Each row below holds a small network's activations on one input, seen along a few directions.
Each table varies a few parts of the input and shows all the possible inputs, shuffled.
Descriptions start from the smaller parts, as in this example, which fits no table here: one of 8 places around a ring, together with either a single point or one of 9 places around a ring or (one of 3 separate values, together with one of 6 places along a line).
Shared parts are said once, and a part with two or three values counts as separate values.

A family of inputs:
x1: 470	101	148	298	331	-292	-423	79	216	103	137
x2: -14	-183	55	494	-123	248	72	-151	-118	16	446
x3: 348	-22	110	428	510	-219	-286	314	305	-191	-38
x4: 422	234	89	-194	119	-725	420	-24	411	68	-247
x5: -717	199	144	-269	40	422	150	-226	-350	211	-181
x6: -10	-103	-268	-205	-634	501	-184	-127	-192	-40	-106
x7: -176	-221	-424	38	-379	512	57	-176	-60	116	-251
x8: 260	38	26	-97	274	-738	505	326	420	-170	-403
x9: -12	-312	-48	231	-3	-14	-226	-280	-89	-152	605
x10: 426	204	147	561	175	-141	-169	270	61	246	-17
x11: -608	391	206	-525	-186	432	-66	-91	-396	81	-25
x12: -240	-511	-466	-126	-13	356	-64	-29	125	-262	-269
x13: -119	-380	-137	305	251	92	-45	48	82	-383	474
x14: -819	40	68	-582	143	124	-126	-224	-229	155	-47
x15: 183	-76	248	200	-339	262	-137	-65	-181	-94	646
x16: 389	361	138	126	-61	-562	648	45	211	132	-401
x17: -267	-364	-505	-242	-315	229	-249	-212	78	20	-114
x18: 680	288	282	256	8	-125	-381	326	-104	145	179
x19: -826	-180	58	-511	392	181	51	33	-249	-77	-179
x20: 631	496	130	-186	-191	-543	452	162	59	75	-208
Q: The inputs of x18 and x3 match in every part but one. If x20 is changed in the same way as x18 into x3, which row does it become?
A: x8
Q: What do these inputs look like to the network?
A: one of 4 places along a line, together with one of 5 places along a line
Q: Change only the place on the line of 4 in x12. List by row number the other rows that result.
A: x6, x7, x17
Q: A walk changes only the place on the line of 5. It starts at x14 and steps to x17. List the rest of the walk in order.
A: x9, x1, x4
